A small network was shown many inputs. Here are its activations along a few directions, one row for each input.
In each table, some parts of the input vary, and every possible input appears once, in random order.
A made-up example of a description, with smaller parts first: one of 5 places around a ring, together with either a single point or one of 11 places around a ring or (one of 3 separate values, together with one of 6 places along a line).
Shared parts are said once, and a part with two or three values counts as separate values.
In the rows, 128 means zero.

Other details of the inputs vary at random and push rows far along two fixed directions, the same in every table; ignore that.
These rows show it; all are for the same input, with only those details redrawn:
[129 168 189 187  81 143 117 135 133 116  73 143 158]
[124 118 168 165  90 133 126  83 184 143 163 142 171]
[170  90  92  96 111  94  99  89 166 179 151 117 102]
[172 143 118 125 100 107  91 142 116 150  60 121  94]

Rows:
R1: [134 102  61  88 193  65 106 113 139 158 170 121 129]
R2: [177 153 119 122 123 106  86 130  95 156  62 129 105]
R3: [129  89  53  72 126 165 124 107 147 135 204  78  60]
R4: [ 60  96 169 122 171 152 149  89 122 107 191 149 177]
R5: [129 168 189 187  81 143 117 135 133 116  73 143 158]
R6: [ 82 128 177 114 109 148 164  98 131 125 225 120 160]
R7: [ 85 155 175 154 167 149 144 136  88  83  73 149 187]
R8: [ 84 102 173 118 153 147 154 103 132 112 211 148 182]
R9: [148 161  99 128 159  75 104 186  93 123  78 118 121]
R10: [145 145 106  93 110 121 135 206  72 116  88 122  91]
R11: [121 154 191 195  96 166 131 136 151 119  58 134 138]
R12: [149 154  94 135 134  76 114 198 109 120  80 116 105]
R13: [100 145 166 176 106 182 173 183 104  92  99 134 145]
R14: [139  83  38 108 156  93 120 115 191 130 183 127  67]
R15: [164  82  84  68 159  88 137 122 137 148 175 118 133]
R16: [165 122  97 127 133 127 151 184 100 116  56 114  91]
R17: [161  92  75  91 130 135  97  79 202 158 150 125  65]
R18: [ 96 101 139 184 137 121 166 121 200 123 186 133 158]
R19: [130 164 113  86  92 130 132 186  66 127  99  93  74]
R20: [142  86  92  53 149 103 134 134 118 149 192 120 112]
R21: [100 153 147 180 105 200 152 170 109  53 108 141 130]
R22: [148 117  71  82 177 110  98  51 129 194 137 150 107]
R23: [ 65 181 151 180 176 121 127 141 103  92  77 155 187]
R24: [165 127  72 124 131 140 131 166 108  83  73 125  72]
R25: [152  79  82  62 182  95 127 106 128 148 167 119 133]
R26: [ 74 124 183 117 136 154 154  83 116 120 218 124 157]
R27: [118  98 147 142 112 127 175 118 175 113 201 141 190]
R28: [108 147 127  80 169 132 109 138  27 121  82 107  67]
R29: [170 163 110 116 149 115  83 116  83 161  59 141 104]
R30: [129 148 102 108 109 160 139 184  75 133  80  79  64]
- What do these inputs look like to the network? => one of 5 places along a line, together with one of 6 places along a line
- A walk changes only the place on the line of 5. It starts at R26 and steps to R8. List the rest of the walk in order. => R25, R1, R29
- Change only the place on the line of 6 in R1. List by row number the other rows that result. => R9, R12, R14, R18, R23

Rows:
R31: [112 160 181 204 107 154 124  81 165 136 114 150 182]
R32: [143  95  83 109 134 100 101  52 202 194 181 133 127]
R33: [151 140  93  95 140 126 125 184  66 130  41 111  53]
R34: [133  77  64  84 150 134 143 103 167 137 208 109  99]
R35: [192 147 105 122  83 116 101 142 111 160  61 113  90]
R36: [155 148  79 104 146 116 127 199  71 121  41 109  52]
R37: [176 123  58  96 140  76  65 129 142 174  68 126  64]
R38: [108  73 100  76 133 142 135  70 161 144 226 110 114]
R39: [124  64 111  95 154 136 146  73 160 143 217 148 157]
R40: [148 145 119  85 148 116 107 161  65 132  69 112  97]
R41: [145 201 183 190  58 150 117 167 115 114  40 144 149]
R42: [ 67 195 220 214 113 161 159 161 109  51 110 155 220]
R43: [ 75 118 193 149 138 149 161  63 170 111 249 164 213]
R44: [132 148 117 100 131 124 121 168  63 131  61 113  70]
R45: [142 161  86 113 141 109 116 195  63 119  61 113  59]
R46: [128  75 114  75 157 124 132  70 148 158 221 139 139]
R47: [115  79 102  82 148  93 136  89 156 173 224 105 133]
R48: [152 148  92  94 135 151 117 184  69 108  38 104  57]
R49: [ 54 111 218 178 115 161 178  78 175 121 221 140 228]
R50: [162 181 191 199  72 149 119 168 107 100  23 137 136]
R51: [103  78 104  91 140 111 142  78 161 159 241 118 117]
R52: [177  66  73  83 101  84 105  87 216 188 208 125 104]
R53: [125  73  77  86 156  84 139 105 164 167 221 106 128]
R54: [ 66 199 209 223 106 198 154 168 110  47 114 147 182]
R55: [ 81 186 210 174 120 150 142 151  95  79 109 143 189]
R56: [ 74 187 225 227 111 170 171 188 107  65  67 144 204]
R57: [187 114  67 105 146  76  71 125 137 160  57 118  58]
R58: [159 127  94  90 148 111 119 186  69 144  41 100  74]
R59: [193  52  70  81 107  78 106  87 208 179 192 117  90]
R60: [192 113  70 109 147  87  76 109 127 169  61 111  62]
R61: [ 86 102 164 161 136 157 172  82 173  98 222 170 215]
R62: [ 82  90 176 151 131 160 170  79 176 115 215 147 211]
R63: [113 171 134 131 120 152 108 173  66  92  79 113  93]
R64: [ 73 194 218 210 118 169 160 145 108  49 120 174 218]
R65: [157 138  81  94 150 104 116 182  76 113  60 112  96]
- What do these inputs look like to the network? => one of 5 places around a ring, together with either one of 2 separate values or one of 5 places along a line
- Changing only the place on the ring of 5 turns R62 into R65. The same change can be made to R33. Which row results? => R36
- Change only the choice among 2 separate values in R59. List by row number the other rows that result. => R57
